These are the activations of a small neural network, seen along a few directions. Each row is one input.
Each table varies a few parts of the input and shows all the possible inputs, shuffled.
A made-up example of a description, with smaller parts first: one of 8 places around a ring, together with either a single point or one of 9 places along a line or (one of 2 separate values, together with one of 6 places along a line).
Shared parts are said once, and a part with two or three values counts as separate values.
In the rows, 128 means zero.

Other details of the inputs shift rows strongly along two fixed directions, in all tables alike. That doesn't count.

Table:
r1: [131 131 119 124 111 119 151 139 107 148 129 143 136 127]
r2: [ 98 127 118 136 127 119 133 144 112 143 118 123 140 117]
r3: [ 97 126 118 140 122 122 126 144 109 142 116 134 147 117]
r4: [129 102 135 106 133 134  94 115 153  85 120  99 147 130]
r5: [ 97 125 118 139 122 122 127 149 107 131 113 130 135 112]
r6: [ 98 124 127 141 137 140 158 128 106 132 126 126 122 123]
r7: [138 189 118 171 149 110  88 134 159 172 130 176  32 155]
r8: [ 97 128 124 137 131 129 146 152 118 130 124 121 126 112]
r9: [128 133 127 122 110 121 148 138 106 151 130 140 134 125]
r10: [134  96 131 112 124 138  93 109 154 101 125 106 162 141]
r11: [130 123 130 162 136 111 145 145  99 125 146 118 130 101]
r12: [130 123 130 163 136 111 144 139 101 137 149 121 141 106]
r13: [101 123 120 147 118 141 154 131 114 143 132 126 133 126]
r14: [155 115 147  87 125 133 111 104 150 100 134 117 150 135]
r15: [124 139 131 116 120 117 150 144 105 136 125 134 120 113]
r16: [140 188 101 166 154 111  88 135 158 173 138 177  38 160]
r17: [126 138 133 122 118 117 153 142 108 136 117 134 120 115]
r18: [162 113 141  91 126 141 113 108 150  91 121 110 137 127]
r19: [163 108 146  99 114 136 113 102 152 105 127 119 154 143]
r20: [130 138 115 120 119 119 153 138 110 144 123 137 131 115]
r21: [165 166 133 134 160 124  47 101 198 129 149 156  57 180]
r22: [ 97 130 123 142 127 137 155 131 115 138 131 123 130 119]
r23: [127 139 123 118 124 117 153 144 105 138 126 136 129 123]
r24: [131 138 124 122 120 125 151 137 108 149 118 134 129 115]
r25: [145 180 106 174 141 119  85 129 158 188 137 180  44 164]
r26: [131 125 130 163 139 113 145 144  97 131 147 118 137 108]
r27: [128 140 133 122 121 119 154 140 106 142 118 134 127 122]
r28: [102 119 115 145 112 126 125 144 107 146 118 137 150 123]
r29: [134 131 111 125 110 123 151 138 109 148 125 140 134 122]
r30: [130 106 141 108 141 146 108 117 160  88 131 101 152 137]
r31: [102 115 123 147 124 142 156 124 108 142 129 132 129 127]
r32: [158 115 150  94 124 133 114 102 153 100 125 116 150 137]
r33: [130 142 133 123 121 121 153 140 106 142 114 133 128 120]
r34: [126 137 122 118 120 116 153 145 106 133 125 136 122 115]
r35: [161 113 132  89 126 135 114 109 152  86 126 114 138 128]
r36: [139 153 120 153 167 126  30 106 203 125 139 142  66 179]
r37: [160 117 149  95 124 135 113 101 153 101 122 115 151 135]
r38: [ 98 127 118 139 125 124 127 148 105 136 114 130 142 119]
r39: [129  98 143 112 139 154 119  95 151  80 130 105 133 133]
r40: [129  98 143 113 139 154 119  90 153  91 133 109 145 138]
r41: [165 110 145 100 115 139 112 101 152 105 123 118 154 141]
r42: [ 96 129 124 141 128 137 155 137 113 127 128 120 119 114]
r43: [ 97 128 124 138 131 129 146 147 120 141 127 125 137 117]
r44: [129 107 140 111 137 154 117 101 155  85 135  99 144 139]
r45: [127 138 122 119 120 116 152 139 109 144 128 140 133 120]
r46: [135 116 126 168 127 115 143 139 100 141 151 124 144 113]
r47: [163 115 141  91 129 142 113 107 148  97 122 110 144 135]
r48: [102 121 121 143 122 132 145 147 118 145 129 128 141 123]
Each input here is: one of 4 places along a line, together with either a single point or one of 5 places along a line or one of 6 places around a ring.
The inputs of r38 and r3 match in every part but the place on the line of 4. If r44 is changed in the same way as r38 into r3, which row does it become?
> r22
The inputs of r26 and r11 match in every part but the place on the line of 4. If r33 is changed in the same way as r26 into r11, which row does it become?
> r7
List by row number the other rows that have the place on the line of 4 in common with r1.
> r9, r10, r13, r19, r25, r28, r29, r31, r41, r46, r48

Table:
r49: [164 130 138 145 135 112 144 129 111 125 152 124 125 114]
r50: [108 129 133 129 137 127 130 129 119 120 123 125 124 123]
r51: [115 119 125 142 123 133 129 125 128 132 128 127 133 121]
r52: [138 127 122 123 113 126 132 134 121 130 122 136 125 126]
r53: [114 120 119 133 128 134 132 127 118 122 130 130 125 129]
r54: [118 117 120 140 121 133 127 134 123 124 126 127 128 125]
r55: [128 141 140 111 128 124 142 135 126 127 123 129 119 124]
r56: [113 122 124 132 127 137 139 133 127 123 134 125 123 129]
r57: [136 128 127 126 114 126 134 125 126 138 123 135 130 122]
r58: [114 127 118 130 139 133 132 128 121 123 123 122 125 123]
r59: [112 126 135 136 130 127 124 135 124 122 119 122 126 119]
r60: [114 125 134 136 131 141 141 126 129 135 131 123 131 135]
r61: [134 135 136 120 122 134 147 126 127 141 127 131 129 136]
r62: [112 121 123 135 130 133 135 118 123 130 132 130 130 126]
r63: [148 196 120 177 162 110  41 121 193 167 137 184  11 176]
r64: [114 120 122 140 126 124 122 131 127 135 135 127 144 124]
r65: [134 132 126 115 119 131 144 133 125 129 130 134 120 130]
r66: [138 134 121 121 123 126 132 134 124 131 115 127 125 119]
r67: [136 132 131 121 123 130 139 120 118 140 123 136 131 135]
r68: [137 128 120 121 116 117 124 140 121 133 129 136 136 129]
r69: [161  85 141  96 134 146  63  91 185  61 142  99 164 154]
r70: [111 124 128 134 129 137 142 124 132 131 136 125 128 126]
r71: [118 124 119 137 131 133 127 134 126 125 119 119 127 118]
r72: [132 131 126 119 121 127 140 118 122 135 128 138 128 126]
r73: [137 135 119 118 126 116 125 141 124 134 122 128 136 122]
r74: [139 130 132 128 116 130 134 126 122 142 119 133 133 131]
r75: [144 120 136 161 144 119 139 129 113 118 156 115 128 113]
r76: [183  98 154  84 129 142  70  84 185  79 135 106 169 160]
r77: [131 134 131 118 120 131 147 124 131 136 132 134 125 127]
r78: [117 121 128 142 128 127 122 133 124 139 130 125 147 133]
r79: [107 131 138 128 136 131 137 135 128 121 127 120 121 123]
r80: [113 129 123 129 137 137 139 134 130 124 127 117 123 123]
r81: [135 136 120 114 130 126 137 128 120 129 119 130 122 123]
r82: [134 130 125 124 118 117 127 131 126 141 131 136 141 125]
r83: [134 139 125 113 129 130 144 134 128 130 123 126 120 124]
r84: [110 128 132 134 134 117 117 142 123 125 126 123 137 122]
r85: [119 120 130 144 124 136 129 126 124 136 123 124 136 130]
r86: [115 122 129 137 132 137 134 120 120 134 127 127 134 135]
r87: [135 129 121 116 120 127 137 127 117 128 126 138 123 130]
r88: [129 138 135 112 129 120 135 129 118 126 119 133 121 124]
r89: [131 137 135 117 125 111 122 142 122 131 122 131 135 123]
r90: [116 126 117 135 135 123 119 141 125 128 126 119 139 121]
The inputs of r67 and r86 match in every part but one. If r76 is changed in the same way as r67 into r86, which row does it become?
> r78
The inputs of r89 and r84 match in every part but one. If r74 is changed in the same way as r89 into r84, which row does it become?
> r85
Describe the family of inputs behind these rows.
> one of 2 separate values, together with either a single point or (one of 4 places along a line, together with one of 5 places along a line)
A walk changes only the place on the line of 5. It starts at r86 and steps to r62. List the rest of the walk in order.
> r53, r58, r50
Which other rows does r69 become when the choice among 2 separate values takes its other values? List them by row number.
> r68

Table:
r91: [112 124 112 151 113 120 196 153  72 152 134 125 140  86]
r92: [132 140 135 149 143 124 113 109 147 134 144 139 101 131]
r93: [142 135 108 149 138 112  88 136 144 136 141 137 118 135]
r94: [143  84 142  84 121 140 106 112 140  75 107  83 199 117]
r95: [183 174 137  89 120 112 129 130 157 160 129 154 102 149]
r96: [109 129 119 145 123 115 195 168  66 139 135 120 134  91]
r97: [146  88 166  83 133 138 133 104 134  57 137  84 179 116]
r98: [127 140 124 143 141 107  85 129 143 138 135 141 121 137]
r99: [107 134 121 135 125 138 100 128 156 137 124 143 104 151]
r100: [110 136 116 133 139 143 111 115 149 138 131 142 104 158]
r101: [128 146 135 144 152 132 112 127 143 122 127 125  89 137]
r102: [ 95 128 122 145 118 129 186 153  67 161 109 126 149 106]
r103: [108 144 124 128 148 138 116 127 151 119 132 134  86 144]
r104: [147 132 117 154 141 128 110 119 138 138 151 139 110 149]
r105: [144 130 122 156 126 123  99 132 145 136 144 140 111 142]
r106: [131 137 134 148 144 123 107 112 138 140 145 143 112 150]
r107: [123  82 131  68 116 146 110 112 148  72 112  91 196 125]
r108: [ 92 126 126 147 103 123 175 166  74 160 102 126 150  99]
r109: [ 93 125 132 146 103 111 175 162  70 159 121 134 155  99]
r110: [111 139 117 134 138 143 118 112 158 132 130 138  92 139]
r111: [131 141 129 150 142 137 113 113 150 135 126 130  96 132]
r112: [198 103 148  33  91 132 135  94 123  75  98 121 167 123]
Describe the family of inputs behind these rows.
> either one of 2 separate values or (one of 4 places along a line, together with one of 5 places along a line)
Which other rows does r102 become when the place on the line of 5 takes its other values? List them by row number.
> r94, r101, r108, r111
